Each row below holds a small network's activations on one input, seen along a few directions.
Each table varies a few parts of the input and shows all the possible inputs, shuffled.
Descriptions start from the smaller parts, as in this example, which fits no table here: one of 6 places along a line, together with either a single point or one of 11 places around a ring or (one of 2 separate values, together with one of 8 places around a ring).
Shared parts are said once, and a part with two or three values counts as separate values.

Other details of the inputs shift rows strongly along two fixed directions, in all tables alike. That doesn't count.

A family of inputs:
x1: [ 4 -2  1  4 -8 -5  7  1 10 -1 -2]
x2: [ -4   5  -9  -1  32  11   7  -6   8   3 -13]
x3: [ -1   3  -5   3  30  13   5 -14   7   6   0]
x4: [ -5  -2  17  -1 -19   2   4  10  -9  -8   2]
x5: [ -3  -4 -11   1  26  11   3  -6   7  11 -15]
x6: [ -8   0   8  -1 -16   0  -6   9 -16  -9   6]
x7: [-10   2   7  -4 -15  -1  -2  16 -14  -6   2]
x8: [  1  -4  -8  -2  29  13   3  -6   9  11 -12]
x9: [ -4   2   9  -3 -18   6  -5   7 -13  -9   9]
x10: [ -5  -8   0   5  -2  11  -3   6 -12  -1   0]
x11: [ 18  16  -3  -2 -20 -45  -9 -10   9   1   9]
x12: [ 11   5 -16  -2   9 -20   1  -9  21   6  -9]
x13: [ -5   3  10  -1 -13   1  -7  12 -16  -4  11]
x14: [ 14   4 -14   1  -7 -32  -6 -15  15   4   0]
x15: [ -2  -2  18  -1 -18   2   5  10 -11  -7   5]
x16: [ 18   7  -7  -7 -22 -41  -8  -2  18   2   2]
x17: [  2   4  -3   0  16   3   2 -13   7   2   2]
x18: [ -2  -8   6  -1 -19   6  -5   9 -10  -5  11]
x19: [ -3  -7   6   0 -18   5  -6  11 -11  -3  13]
x20: [ 14  14  -6  -3  -3 -34  -6 -15  17   4   9]
x21: [  0   6  -8   2  15   5   2 -12   5  -1  -3]
x22: [ 1  6  2 -6  2 -5 -2  3  3 -2 -3]
x23: [ -5   0  13   1 -14   2   6   8  -4  -8   0]
x24: [-8 -2  7  5 14 22 13  3  0 -4 -5]
x25: [ -5   2  13  -9 -15   2  -6  14 -12  -4   3]
x26: [ -7 -11   6   4  10  22  11   2  -1   2  -9]
x27: [-2  4 -2  0  0 -3 -3 -4 -2 -5  0]
x28: [ -4  -4 -10   1  16   7   4   0   3   7  -9]
x29: [-6 -7 -2  2 -3 16 -2  5 -8 -4  1]
x30: [ 13   3 -13   0   9 -19  -3 -15  18  10   4]
x31: [ -3  -8   1   3   0  11  -3   7 -13   1   3]
x32: [ 14   6 -11   1  -4 -26  -6  -9  12   8   6]
x33: [ 3 -7  2  3 13 11 11 -5  5  6 -7]
x34: [ 0 -5 -5  1  7 15  0 -3 -1  1  0]
x35: [ -2   4  -7   6  30  11   4 -13   2   5  -8]
x36: [ -9   2  10  -5 -16   0  -5  14 -14  -4   0]
x37: [ -4  -6  -1   0 -15   1  -6   7  -8  -6   4]
x38: [ -8 -10   4   5   9  22  11   4   1   0  -9]
Each input here is: one of 2 separate values, together with either one of 4 places along a line or one of 5 places around a ring or one of 10 places around a ring.
- Changing only the choice among 2 separate values turns x22 into x16. The same change can be made to x24. Which row results? => x1
- Change only the place on the ring of 5 in x7. List by row number the other rows that result. => x2, x22, x25, x36
- A walk changes only the place on the ring of 5. It starts at x16 and steps to x12. List the rest of the walk in order. => x28, x5, x8
- A walk changes only the place on the ring of 10. It starts at x29 and steps to x37. List the rest of the walk in order. => x14, x10, x31, x32, x30, x19, x18, x34

A family of inputs:
x39: [ -6 -12  17   9  25  28  24  -3  12  10  -5]
x40: [  1   5   9  -4 -43 -19  -1  31  -9  -2  -1]
x41: [ 16  -9  -8   8  49  18   9 -30  12  12 -10]
x42: [  0  11 -11  -7 -42 -51 -19   0  -2  -3   2]
x43: [ -2  13  10 -14  51  24   0 -14  -2  -2 -17]
x44: [ -9  -4  20  -2 -38  -3 -16  13 -32   3  23]
x45: [  2   1  -7   4  28 -13  21  -9  35  14 -22]
x46: [-18   2  12   5  -8  15  -7  24 -32 -10  28]
x47: [ 19 -10  -9  -7  -1 -27  12 -13  39  10  -8]
x48: [ -3  -7   1  14  23  31   3 -14  -8  -9 -10]
x49: [ 24   7 -25   2  24 -20  -8 -31  26  12  19]
x50: [ -5 -16  12   1   9  25  -6  21 -22   5  -9]
x51: [-31  -7   4   6  14  40   3   2 -35  -7  -1]
x52: [  7  -6   6  -2 -51 -21 -18  16 -14 -20   2]
x53: [ -7 -18  -3 -10 -15   7 -15   8 -16   6   7]
x54: [ -8 -11   5  -2 -35  25  -1  26 -18 -15  -6]
x55: [  5  -4  16  -8 -51 -11  -7  35 -15   1   7]
x56: [-21  -9  24   9  11  30  27  14  -5  -4  -4]
x57: [  8  17  -1  -1 -27 -52  -9 -16   0   6  13]
x58: [  1  -2  18   2 -10  20   9  16 -13   4   6]
x59: [ -3  13 -27  11  56  11   5 -26  10   0   1]
x60: [  5  -6  -9   0  16   3  -4 -27   4  15   6]
x61: [-27 -16  22   0 -31  18  11  36 -15 -19  -7]
x62: [ 21  12 -12  -7 -34 -54 -27   9  10   7  25]
x63: [-28 -20  -6   2  12  50  -9   7 -26  -2  -9]
x64: [-24 -25   7   5   7  48  14  13  -2 -10 -16]
x65: [ 20  32   2 -21   4 -27   2 -16  25   2  -7]
x66: [-18  -1  -3  -1 -24   3 -19  33 -27 -18  16]
x67: [-34 -13   3   1  16  40  -5  20 -32   7  -9]
x68: [ -7   5  14   5  -6  14  16  14 -15  -2   0]
x69: [ -9   1  17   7 -16   5   3  10 -28 -21   0]
x70: [  9  12  -3   7   3 -32  25 -24  37  -5  -9]
x71: [  4  11 -25   3  29 -17  -9  -4  14  12   1]
x72: [ -4 -26  11  -7 -10  27  -7  23 -28  -6   0]
x73: [  4   8 -21   2  22  -2  15  -8  19   4 -25]
x74: [-1 10 -1  6  2  8 19 -3 -1 -8 -9]
x75: [ 22   1 -10   2  18   1  15 -24  25  12  -4]
x76: [  1 -18  -6  -6  18  37  11   9  -1   8 -12]
x77: [-14 -12   3  -4  -8  13 -15  17 -23  12   4]
x78: [  0   1 -11   8  48  25  -1 -10   1  15  14]
x79: [ 11  23   9 -17  12 -31  11 -20  42   0  -9]
x80: [ 17  -1 -17 -10 -27 -35 -24   7   6   0  25]
x81: [  5  27   4 -26 -18 -39 -21 -15   4   1   8]
x82: [ -8  19  -7 -14  56  25  -8 -12   4   1   4]
x83: [ -1 -13   9  -1   3   4  12  11  16  12 -10]
x84: [  7   0  -2  12   5  -5  17 -25  35  -4  -9]
x85: [ 15  10 -22   4  22 -32   2 -22  23   2 -24]
x86: [ 14   8 -36   2  15 -22 -16 -20  25   2   4]
x87: [  8  -2  31   2 -50 -17 -12  21 -27  -8  19]
x88: [ 17  10 -20  11  26   7  17 -33  29   4 -16]
x89: [ 14  13  -7   0 -53 -53 -21 -22   7  -6  17]
x90: [ -2 -20  27  -1 -32  10  11  15  -2  -9  13]
x91: [  3   1   0   4   7 -13  -2   7  -3   2 -14]
x92: [ -8  -2  12  11  32  25  12   0 -19   0  -8]
x93: [ 17  16 -13   4 -31 -41 -20 -14  11 -12  27]
- Changing only one part turns x58 into x78. The same change can be made to x88. Which row results? => x93
- Changing only one part turns x70 into x74. The same change can be made to x47. Which row results? => x76
- Describe the family of inputs behind these rows. => one of 5 places along a line, together with either a single point or (one of 2 separate values, together with one of 5 places around a ring)
- Change only the choice among 2 separate values in x44. List by row number the other rows that result. => x77
- Which other rows agree with x92 in the place on the line of 5? List them by row number. => x41, x43, x48, x50, x52, x69, x72, x85, x87, x91
- A walk changes only the place on the ring of 5. It starts at x44 and steps to x57. List the rest of the walk in order. => x51, x89, x60

A family of inputs:
x94: [  6   1  -8   8  28  -9  16 -14  22  13 -16]
x95: [  7  -3 -18   2  27  -1  -2 -19  20  14   2]
x96: [ -8 -10   2   3 -23  12 -13  15 -23 -12   6]
x97: [  0 -12  -4  -4  13  13  -5   0  -7   9  -2]
x98: [ -1  10  -5   6  38   1   7 -13   6  10  -7]
x99: [-17  -3  19  -2  -3  24  -3  14 -19  -8  15]
x100: [ -3  -2  -2   7   7   4  15  -6   4   6 -14]
x101: [ -8  -2   8  -5  30  25   3  -4 -11   5  -4]
x102: [ -6  -4  10   3 -33 -13   2   7  -3 -10  -2]
x103: [ -4   1  -4 -14 -31 -13 -18  24  -6  -6   3]
x104: [ 13   1   5   2  -2 -15   8   1  11   6  -7]
x105: [ -1   3 -10  -9  22   4  11  -1  22   3 -23]
x106: [ -6  16   8 -18 -29 -17 -13  21  -8 -13   4]
x107: [-21   0  11   3   4  26   3  11 -30  -4   0]
x108: [-19 -14  -1   5  -1  29  -3  16 -28   1  -1]
x109: [ 11   6 -15   2 -26 -45 -14 -12  12   1   5]
x110: [ -2 -10  -5   4  22  21  -3   7 -10  10  -4]
x111: [  1  -5 -15   6  11  15  -2  -6   0   0   2]
x112: [-13   1  11   3  -2  30   0  11 -23 -14   9]
x113: [-11  -1  21  -1  -2  22  -3  22 -28  -6   6]
x114: [ 3 -9  8 -4  6  6  9  0  4  5 -9]
x115: [ 23   6  -9  -6 -28 -40 -14 -11  14   9  13]
x116: [ 11  16  -1  -1 -15 -30  -8 -12   4 -11   4]
x117: [ 10  -1  -4   2  23   6  13 -19  24  14 -11]
x118: [  7   0   9   1 -40 -20  -1   7   0 -16   1]
x119: [  6  -4 -15   1   9   0  -2  -6   8   2   9]
x120: [  5  -4  -9   4  31  14  18 -14  22   3  -8]
x121: [  7  -1 -20   7  28 -11  -1 -13  13  16  -7]
x122: [ 17  18  -2  -6 -19 -42  -5 -12  15  -8  18]
x123: [  2  15  -3   2  -7 -29  -5 -16   5  -4   1]
x124: [  3   8   5  -4  11   6   0 -11   2   5   5]
x125: [ -4  -8  19  -2 -33  -2   1  15  -2  -7  11]
x126: [ -9 -11  12   4 -17  27   9  16 -13 -13   2]
- Changing only one part turns x123 into x102. The same change can be made to x122. Which row results? => x120
- Describe the family of inputs behind these rows. => one of 3 separate values, together with either a single point or one of 10 places around a ring
- Which other rows agree with x115 in the choice among 3 separate values? List them by row number. => x95, x96, x97, x103, x108, x109, x110, x111, x119, x121
- Change only the choice among 3 separate values in x113. List by row number the other rows that result. => x104, x110
- Change only the choice among 3 separate values in x121. List by row number the other rows that result. => x94, x98

A family of inputs:
x127: [  7  -7   6   7 -31 -10   7   3   4 -11  -1]
x128: [-20 -14  15   1 -18  27   9  30 -12 -11  -3]
x129: [  1  -4   0   8 -16  -8  11   7   6  -5  -8]
x130: [-10 -19  18  -3 -14  32  10  19 -10  -6   0]
x131: [-18  -2  17  -5   9  33   3  23 -21  -8   8]
x132: [ 14   0 -15   3   0 -26 -12 -21   6  10   6]
x133: [  5  25  -1 -14   6 -27  -5 -11   8  -2 -14]
x134: [  4   5  -4 -10   4 -15   8  -3  16   3 -29]
x135: [ -2  16   8  -4 -25 -22  -4   8  -1 -13  13]
x136: [ 12   2 -15  -1   8 -18 -13  -2   6  13   6]
x137: [-11   0  20   4 -25  15  -2  12 -27 -21  12]
x138: [ -5  -6 -21   0  49  28  -2  -4   5  12  -5]
x139: [ -9 -18  25   4 -40   9   3  21 -21  -9   3]
x140: [  2  -7   4   1 -14   2   9  -1  12  -6  -4]
x141: [  3   3 -24   7  11  -9  -6  -9   4   5   0]
x142: [ -6 -11  -3   2  37  31  19   4  14   9 -17]
x143: [  1   4 -22   0  10  -9 -10  -5  10   4   3]
x144: [ -9 -16  10  -2 -17  25 -16  19 -31  -1  17]
x145: [ -8   7   0   7  37  12  10 -13  -2   8  -8]
x146: [-4  6  5  1 36 17  7 -2 -1  8 -3]
x147: [  5   9   3   5  15  -8   4 -22   4   3   0]
x148: [  9  12  14 -10 -28 -22  -6  -1   1  -8  18]
x149: [ -8 -11  -2  10  30  20  19  -3   6  12 -20]
x150: [  3 -14   3   3  25  25  17  -8  11  12 -13]
x151: [-14 -16  -4   7   4  37  -7   8 -26  -8   5]
x152: [  3  -1  -8  -3 -22 -10 -16  -1  -2  -5  14]
x153: [ 14   0   2   0  -8 -22   8   3  18  10  -6]
x154: [  2  17  -8   7  19  -9   8 -16   9  -1  -3]
x155: [  0   0  -5   1 -21 -23 -16   7 -13   4  11]
x156: [ 16   3 -13  -8 -14 -24 -16 -10  10   5  14]
x157: [ -2   8  -8 -14 -17 -19 -25   9 -10  -1  -6]
x158: [ 18  14   5  -4  -2 -26  -1 -19  12   5   9]
x159: [  6  15  -3   0  12  -7   3 -22  16  -4   3]
- Describe the family of inputs behind these rows. => one of 3 separate values, together with either a single point or (one of 2 separate values, together with one of 5 places around a ring)
- Changing only the choice among 3 separate values turns x138 into x131. The same change can be made to x155. Which row results? => x145
- Change only the place on the ring of 5 in x156. List by row number the other rows that result. => x132, x144, x151, x152
- Change only the choice among 2 separate values in x159. List by row number the other rows that result. => x135
- Which other rows agree with x134 in the choice among 3 separate values? List them by row number. => x127, x128, x129, x130, x139, x140, x142, x149, x150, x153
